These are the activations of a small neural network, seen along a few directions. Each row is one input.
In each table, some parts of the input vary, and every possible input appears once, in random order.
Descriptions start from the smaller parts, as in this example, which fits no table here: one of 2 separate values, together with either a single point or one of 9 places along a line or (one of 5 places around a ring, together with one of 6 places along a line).
Shared parts are said once, and a part with two or three values counts as separate values.

Table:
r1: [ 18   6  19 -16  62  52  25  10 -33 -45  -6 -17   6  50 -38]
r2: [ -6  30 -17  21 -40 -31   7 -17  21 -10  -5  14 -31  38 -14]
r3: [ 15 -10  55  16  27  55  18 -14 -36 -61  20 -13  -1  50 -25]
r4: [ 15 -27 -16 -21  20  -3 -14  10 -21  33 -16  14  39 -31  60]
r5: [ 12 -15  25   4  55  27 -15   2 -44 -50 -10 -38   2  40 -55]
r6: [-11  18  -5  19 -39 -11   7 -18  30  18   8   8 -34   8 -15]
r7: [-11  -6 -11  17  -2  14  -7 -18  33  19  16  21 -24 -16  45]
r8: [  5 -29 -12 -21  -1 -12  -5  22  -1  12  -7   9  27 -43  29]
r9: [ -2  -3 -14  16  18  25 -17 -29  14  40   3  25 -12  -5  77]
r10: [ -9  20 -25 -23 -26 -52  -5  29   0   0 -15 -18  13  15 -35]
r11: [ -1  -3  -4 -23 -39 -35   7  22  -4  11 -17  -5  16 -19 -30]
r12: [ -9   1   0 -14 -15 -25  -3  22   7  17   7 -10  24 -57  -9]
r13: [-16  17   6  24 -21  -4   3 -22  33  16  24  12 -27 -30  10]
Describe the family of inputs behind these rows.
> either one of 3 separate values or (one of 2 separate values, together with one of 5 places along a line)
Change only the choice among 2 separate values in r11. List by row number the other rows that result.
> r6
Change only the choice among 2 separate values in r13. List by row number the other rows that result.
> r12

Table:
r14: [ -3  12 -11 -14 -23 -31   3  20  -1  -7 -17 -13   5   8 -44]
r15: [ -3  -6  -2   6  -8   5  -3 -11  11  17   9  12  -7  -7  31]
r16: [ -7   7   6  21 -19  -2   4 -17  20   0  15   9 -22  -7   0]
r17: [ 14  -5  28   6  59  49   0  -4 -40 -55   6 -26   3  64 -25]
r18: [  0 -11  -6  -3  -3   3  -7   2   4  21   3   6  10 -17  29]
r19: [ -9   3   4   7 -13  -4  -2  -6  14   3   5   4 -12 -17   0]
r20: [  1   3 -13 -24 -16 -39   4  29  -9  -4 -13 -20  19   2 -44]
r21: [ -2   9  -2  -8 -19 -22   1  12  -3   4  -5  -9  10  -3 -22]
r22: [ -8  17   0  -1 -24 -18   5  -1   6  -4  -4   0  -9   5 -19]
r23: [ -1   1  -9  21   6  18  -4 -28  21  20   5  30 -21  -6  56]
r24: [ 21 -20  36   7  58  50  -1 -10 -49 -54  -8 -20   2  47 -30]
r25: [ -1 -11  -2 -12  -1 -15  -5  16  -2  10   4 -10  19 -33  -2]
r26: [ -7  23  -6   9 -33 -24  12  -3  14 -18  -7   2 -24  25 -41]
r27: [  3 -13 -13   0  16  11 -13  -6   4  34   0  14   9 -22  52]
r28: [ 16  -7  38  -3  69  74  19   0 -34 -44  13 -21   5  40 -26]
r29: [  2 -16 -10 -15   6  -4  -8  14  -1  17  -2   4  22 -28  30]
r30: [  1   2  -5 -20 -12 -29   2  22 -10   3  -6 -14  23 -11 -21]
r31: [ -7  23   1  13 -29 -14  10 -10  14 -10   1   8 -20  13 -18]
r32: [ -2  -6 -10   8  11  15  -9 -18  13  27   1  22 -10 -14  55]
r33: [ -7  17  -7  -5 -29 -28   7   7   6 -11 -12  -6 -12  18 -42]
r34: [ -4   2  -2  18 -12  10   2 -20  21   7   9  22 -20  -2  33]
r35: [ -4  -5   1  -1  -8  -8  -6   6   5  11   4  -5   7 -25  -3]
r36: [  6 -19 -16 -11  23   4 -13   5  -3  33  -1   9  21 -30  52]
Describe the family of inputs behind these rows.
> either one of 3 separate values or (one of 4 places along a line, together with one of 5 places along a line)

Table:
r37: [ -1  -9  13  13   5  16 -14 -13  -2  20  22   1  10 -16  40]
r38: [  5  -7 -12 -19  15  14   5  14  -2  17   0   5  19  -2  30]
r39: [ -6  17 -17  13 -15   4  15 -21  35  16   1  34 -33  -1  31]
r40: [ -5   4 -18   9 -31 -31 -11  -7  11   7  -9   8 -12  11   6]
r41: [  7 -14 -19 -23  17 -24 -15  19 -20   2 -33  -7  21 -14  -7]
r42: [ -2  -4  -6 -30   3 -25   3  34  -6   1 -13 -17  23 -39 -36]
r43: [  8 -31   3  -6  41  21 -15   5 -13   5  -6   1  18 -42  30]
r44: [ -4   0   0 -23 -20 -24   4  28  -3  10   0 -18  23 -23 -30]
r45: [ -5  13 -16   5  -5   7   8  -9  24  23   9  16 -14   5  29]
r46: [ -6  12 -19  18 -38 -33  -4 -21  22   6 -19  24 -31   4   4]
r47: [  7  14  35   1  14  18  22   8 -25 -60   6 -34  -5  47 -88]
r48: [ -5 -11   6  24  -4  13 -11 -23  16  16  18  15 -15 -17  39]
r49: [ -2   6 -10  -2 -23 -29 -14   3  -8  12  -5  -6  14  13   7]
r50: [ 13   0  22   8  26  18   5  -5 -39 -64 -13 -21  -8  73 -56]
r51: [  5 -24  11   1  21  22 -15  -3 -12  19   7  -2  18 -27  33]
r52: [-11  12   1  -9 -39 -31   4  18   7   6  15 -13  16 -12 -19]
r53: [ 12 -14  46  20  52  63   3 -21 -32 -56  13 -16 -13  43 -21]
r54: [ -6  -3   4  32 -10  11  -4 -37  26  14   9  31 -35 -24  37]
r55: [ 13  10  25   2  51  57  20  -5 -25 -48   5 -14 -11  66 -32]
r56: [-16  24  -5  10 -50 -32  13  -7  35   9  -1  12 -28 -23 -29]
r57: [-14  14  -5   2 -46 -31   7   7  25   6  10  -1  -9 -15 -23]
r58: [  5 -10 -13 -15  -6 -24 -14  13 -17  11 -19  -8  21   2  -1]
r59: [-2 11 -9 -6  1  9  5  2  7 23 14  5 12  8 34]
r60: [  8 -11 -18 -26  38  14   4  20  -4   7 -13   6  19 -18  22]
Describe the family of inputs behind these rows.
> one of 4 places along a line, together with either a single point or one of 5 places along a line
The inputs of r42 and r43 match in every part but the place on the line of 4. If r57 is changed in the same way as r42 into r43, which row does it become?
> r48
Change only the place on the line of 5 in r58. List by row number the other rows that result.
> r40, r41, r46, r49
List by row number the other rows that have the place on the line of 4 in common with r39.
> r38, r45, r55, r59, r60
Change only the place on the line of 4 in r47. List by row number the other rows that result.
> r50, r53, r55

Table:
r61: [-20  29  23   9 -16  12  27 -12  26   2  40   3 -25  -3  -7]
r62: [  5  -3   1 -15  60  59  22   6  -5  -8  -3   9 -11  20  -2]
r63: [-10   7  23  29 -30   9   7 -12  28 -17  43   6 -13 -16   5]
r64: [  4  10 -16 -39  13  15  14  38  -3  33  11 -14  33  11  12]
r65: [ -4 -13 -13   9 -41 -51 -16   4  10  25 -23   9   2 -65 -16]
r66: [  1  25 -37 -27 -31 -33  23  24  29  17 -23   3  -1 -15 -34]
r67: [ -4 -20  -3 -19   6  -5 -15  25  -8  11  18 -11  42 -20  35]
r68: [  6  -6 -28  22 -16 -19 -25 -22   3  -4 -16  24  -9  27  52]
r69: [  3 -18 -15  26 -18 -18 -37 -38  -7  27 -20  21 -20   8  46]
r70: [ -3  -2  35  39 -32  12  -4 -29  19  12  35   4 -17 -36   1]
r71: [  4  20 -27   8  -3 -15  -6 -21   2  12 -22  25 -12  39  41]
r72: [ 19 -12  29  -9   0  -7  11   9 -51 -62 -16 -25  11  58 -66]
r73: [ -7  35   7  11 -23  29  41  -4  33   6  34   0 -18  14 -18]
r74: [ 20   7   7  17  27  -4  -6   1 -36 -51  -7 -40   6  58 -71]
r75: [  8  21 -37   3  -6  -1   7 -11  12  19 -25  22 -12  59  28]
r76: [-16  -8 -21 -10 -37 -56  -8  20  22  -1 -12   8  -2 -43 -13]
r77: [ 12 -40  27  16  48  44 -18 -26 -15  -4  -6   0 -10 -34  21]
r78: [-15  19 -22 -26 -25 -51  10  18  20  14 -17   6  -7 -33 -24]
r79: [  2  -6  14  -9  64  45  11  -5 -11 -15  -1   9 -11  -1  11]
r80: [  5 -31  16   5  51  40  -8  -6  -7 -32   3   5  -7 -12  24]
r81: [ -3   7  -4 -33  17   0   3  27 -11  26  13 -11  36  -9  24]
r82: [ -5  10  34   0 -10  -5 -11  10 -34 -49 -15 -39   5  34 -80]
r83: [  0 -29   8  -7   3  -2 -24   6 -17  39   9 -15  40 -40  31]
Describe the family of inputs behind these rows.
> either one of 3 separate values or (one of 4 places along a line, together with one of 5 separate values)
Change only the choice among 5 separate values in r73. List by row number the other rows that result.
> r62, r64, r66, r75
